Each row below holds a small network's activations on one input, seen along a few directions.
Each table varies a few parts of the input and shows all the possible inputs, shuffled.
Descriptions start from the smaller parts, as in this example, which fits no table here: one of 4 places along a line, together with either a single point or (one of 2 separate values, together with one of 5 places around a ring) or one of 11 places around a ring.
Shared parts are said once, and a part with two or three values counts as separate values.

Other details of the inputs shift rows strongly along three fixed directions, in all tables alike. That doesn't count.
To show where, the next rows are all for the same input, with only those details redrawn:
[ 1.66  2.70  0.79 -0.18 -1.82 -1.40 -3.42 -2.49 -2.11 -1.37 -0.50  1.08]
[ 0.91 -1.89 -4.19 -2.07  1.00 -2.62  1.38  1.60 -1.39 -4.89 -0.59 -4.26]
[ 1.65  2.65  0.79 -0.11 -1.78 -1.40 -3.36 -2.55 -2.13 -1.43 -0.43  1.06]
[ 1.39 -8.52 -0.89 -1.62 -1.00 -0.88  2.76  0.40  3.88  1.20  3.18 -0.36]
[ 2.19 -3.04  3.70  1.02 -3.65  0.56 -2.06 -3.57  2.53  4.63  2.56  4.57]
[ 1.49 -2.28 -0.66 -3.09 -0.56 -3.09 -0.04 -0.69 -0.06 -3.76  1.21 -1.03]
[ 1.76  0.46  1.15 -1.08 -1.74 -1.75 -2.53 -2.37 -0.85 -1.25  0.52  1.30]
[ 0.30 -0.32 -7.46  2.97  1.16  0.44  1.71  3.23 -2.53 -1.40 -3.19 -6.07]

Rows:
x1: [-2.71  3.19 -1.96  3.24  0.46  2.40 -1.50 -0.56 -1.82 -0.59 -2.34 -3.75]
x2: [ 0.73 -2.75  0.90  5.16 -0.65  1.18  0.28  1.25  1.76  6.07 -0.64 -0.08]
x3: [-1.95  0.34  0.73 -3.51 -0.98 -0.32 -0.79 -2.26  0.29 -3.40  0.51 -1.35]
x4: [-2.96  4.91 -0.24  1.83  3.03  2.25  1.29  1.38 -3.77  1.46 -1.20 -2.62]
x5: [-1.14 -0.41  3.55 -3.46  2.04 -1.22  0.92  0.96  1.89 -3.65  0.95 -2.85]
x6: [-2.57  6.05  2.60 -1.94  0.39 -0.03 -0.37 -1.28 -0.09 -0.67 -0.90  2.79]
x7: [ 0.70  0.39  0.37 -3.69  1.82 -3.71  2.50  1.46  0.68 -2.77  0.83  1.60]
x8: [ 0.68 -4.03 -5.31  4.10 -0.34  3.29  1.59  3.90  3.17  4.05 -1.56 -0.66]
x9: [ 1.77 -3.23 -0.44 -2.21  3.55 -3.21  2.83  4.19  0.96 -4.31  0.60 -4.73]
x10: [-3.05 -1.89 -2.40  1.20  0.81  5.22  4.31  3.21  3.41  3.71 -0.03  2.22]
x11: [-1.66  2.26  1.28 -2.65 -1.57  1.17 -2.84 -1.50  1.92 -2.31 -0.69  2.20]
x12: [ 1.12  4.65  0.89 -1.36  0.06 -0.32 -1.08  0.63 -1.44 -1.46 -0.64  5.63]
x13: [-2.62  3.13  3.09  7.23 -1.91  4.77 -2.79 -1.42  0.72  8.12 -2.43  1.01]
x14: [ 0.44  3.28 -4.98  5.71  1.17  0.78 -1.45  1.34 -4.17 -0.57 -3.62 -4.33]
x15: [-2.66 -6.29  0.81 -2.81  1.04  1.78  4.99  0.11  2.99  1.96  3.25  0.58]
x16: [ 1.14  3.26  1.56 -0.75  0.36 -1.14 -1.40 -1.74 -3.83 -0.52  0.06  3.05]
x17: [ 1.73  0.48  1.18 -1.13 -1.76 -1.74 -2.53 -2.35 -0.80 -1.24  0.56  1.26]
x18: [ 1.66 -3.09  5.11 -0.81  0.87 -1.01  1.60 -0.87  0.81  4.40  4.51  3.75]
The inputs of x15 and x16 match in every part but one. If x1 is changed in the same way as x15 into x16, which row does it become?
Answer: x14
Describe the family of inputs behind these rows.
Answer: one of 2 separate values, together with either one of 4 places along a line or one of 5 places along a line
Change only the place on the line of 4 in x10. List by row number the other rows that result.
Answer: x4, x6, x15

Rows:
x19: [ 0.78  5.79 -1.69  2.87  1.27 -2.35 -3.33  1.04 -4.88 -4.13 -4.45 -7.65]
x20: [ 1.04  7.00 -3.12  6.51 -2.20  3.48 -3.22  1.37 -0.65  4.40 -5.43  4.14]
x21: [-3.17 -5.91  1.34 -6.39  0.76  0.44  4.44  2.15  7.89 -2.44  2.73  1.54]
x22: [ 1.41  5.17 -3.19  2.59  1.64 -0.34 -3.92  1.24 -5.81 -5.44 -3.78 -5.61]
x23: [ 1.78 -3.74 -4.90  5.18 -0.41  4.32  3.21  2.32 -0.08  7.98  0.57  2.24]
x24: [-1.21  2.94  9.29  2.18 -0.70  1.45 -1.93 -2.73  2.26  6.62  1.71  4.29]
x25: [ 0.48  1.38  1.32 -3.52 -2.90 -1.77 -4.93 -2.19  2.38 -6.07 -1.01  0.82]
x26: [-0.36  0.30  1.61 -3.14 -3.09 -3.57 -3.31 -5.56 -1.56 -4.07  0.73 -1.06]
x27: [ 2.98 -7.77  2.73 -4.20  1.73 -6.17  4.60  2.13  4.36 -0.35  4.08  0.46]
x28: [ 2.20 -3.39 -5.94  1.21  3.89 -1.15  4.61  6.06 -1.43 -1.51 -0.48 -3.12]
x29: [ 0.74  1.33  0.89 -3.99 -1.47 -5.27 -0.53 -3.43 -2.30 -2.91  0.89  3.12]
x30: [-3.16 -2.39 -5.62 -1.55  3.91  3.24  6.01  4.11 -1.19 -1.26  0.08 -4.79]
x31: [ 0.70 -5.76 -3.93  5.53 -1.81  6.02  0.67 -0.14  1.40  6.82  0.86 -1.86]
x32: [-3.80  2.95  3.52 -5.02 -0.14 -2.12  0.02 -3.93 -1.30 -3.05  1.01  1.10]
x33: [-0.40  2.10  7.68  1.74 -0.50  3.77 -2.38 -2.43  0.92  5.41  2.49  6.39]
Describe the family of inputs behind these rows.
Answer: one of 3 separate values, together with either a single point or one of 4 places along a line
The inputs of x31 and x30 match in every part but the choice among 3 separate values. If x25 is changed in the same way as x31 into x30, which row does it become?
Answer: x21
Change only the choice among 3 separate values in x33. List by row number the other rows that result.
Answer: x22, x28
